A small network was trained on invented records. Each row is its activation on one of them, seen along a few directions.
Records have a field called SUFO. Each example row is followed by its value.
Records without SUFO are marked absent.
Other fields move the rows too, some of them a lot.
In the rows, zero is written as 500.
Strong random noise was added to every row along 2 fixed directions; ignore it. To show where, here is one row again and again, with new noise each time:
[357 724 674 420 572 641 573 597 439 772 590 267 504 720 667 374 539 380
 379 690]
[471 607 495 443 558 613 528 599 551 600 594 385 564 438 571 438 470 456
 468 553]
[522 505 681 655 520 328 576 392 441 556 518 497 336 926 576 633 502 478
 456 614]
[563 482 507 582 528 427 531 477 546 480 551 516 462 574 522 590 451 511
 510 515]

[662 270 630 705 512 191 379 405 779 415 495 774 605 485 257 777 699 528
 753  73]	bip
[614 441 547 563 534 459 494 453 606 467 534 538 505 500 438 579 575 484
 575 362]	suni
[410 400 581 531 453 366 413 468 516 522 402 624 511 541 388 538 643 483
 559 387]	til
[624 485 501 557 521 431 534 438 428 452 520 425 415 585 484 557 371 532
 500 572]	nog
[531 522 607 596 562 451 508 496 589 570 534 460 511 556 516 539 464 513
 510 556]	absent
[527 356 517 600 426 327 520 352 385 383 391 635 329 672 468 610 453 583
 446 557]	zum
[391 416 483 524 377 415 537 440 356 411 389 606 376 687 482 479 592 555
 448 508]	ral
[572 409 381 499 520 491 452 542 660 421 484 612 684 199 416 527 516 543
 643 300]	fem
[598 261 334 562 382 335 470 414 515 245 435 740 397 386 385 653 465 616
 553 326]	ral
[457 519 499 482 494 527 494 540 528 534 494 501 538 476 496 474 516 470
 500 507]	absent
[400 388 366 455 369 468 462 476 341 349 349 640 410 505 457 462 514 593
 472 519]	til
[316 570 851 517 502 388 514 484 368 763 412 472 465 928 504 481 745 392
 481 537]	til
[587 476 474 586 567 422 480 499 658 464 578 538 568 387 472 593 466 504
 597 415]	absent
[432 389 295 424 387 534 424 539 519 384 431 670 545 261 383 448 582 548
 547 297]	ral
[362 507 509 477 441 486 497 499 338 531 394 557 488 594 528 450 580 488
 489 547]	fem
[610 358 410 639 480 298 481 429 532 317 453 699 448 476 446 646 488 604
 610 377]	fem
[427 668 462 322 558 740 470 677 549 624 571 301 681 237 501 312 524 438
 501 513]	nog
[405 533 427 414 461 603 538 521 337 505 437 445 406 522 538 391 439 530
 380 657]	zum
[375 599 505 325 493 684 526 569 368 582 501 353 500 498 558 325 495 466
 363 655]	suni
[362 495 758 562 506 434 487 497 548 628 459 562 609 686 434 491 744 417
 562 389]	bip
[353 562 544 336 559 677 379 711 731 691 536 469 870 133 396 338 751 389
 632 209]	bip
[463 511 281 363 437 653 491 573 403 443 477 429 445 268 538 381 308 590
 380 638]	zum
[465 487 688 609 475 340 546 378 394 533 443 514 324 946 518 565 628 484
 452 584]	suni
[593 484 338 513 455 501 510 479 416 412 504 510 364 449 528 551 297 606
 467 597]	nog

Which value of SUFO does each new row have?
[353 538 433 382 454 586 519 558 417 518 470 468 460 465 528 361 527 527
 436 560]	ral
[439 306 454 546 360 336 485 399 397 335 387 766 380 634 402 581 610 562
 507 346]	ral
[468 440 316 377 431 629 412 563 513 416 440 552 574 171 408 434 434 554
 504 407]	zum
[623 486 478 511 565 545 435 536 759 482 585 531 706 288 386 542 606 475
 663 227]	suni
[408 553 536 491 453 543 556 473 303 548 448 398 414 667 585 429 419 518
 344 711]	zum
[442 496 290 393 421 638 509 530 324 420 453 491 432 336 542 387 345 584
 392 610]	zum
[458 501 528 479 476 496 450 562 563 564 461 582 630 436 466 484 673 472
 602 330]	fem
[413 603 455 354 464 689 459 607 555 575 492 432 614 326 480 335 633 432
 510 450]	suni
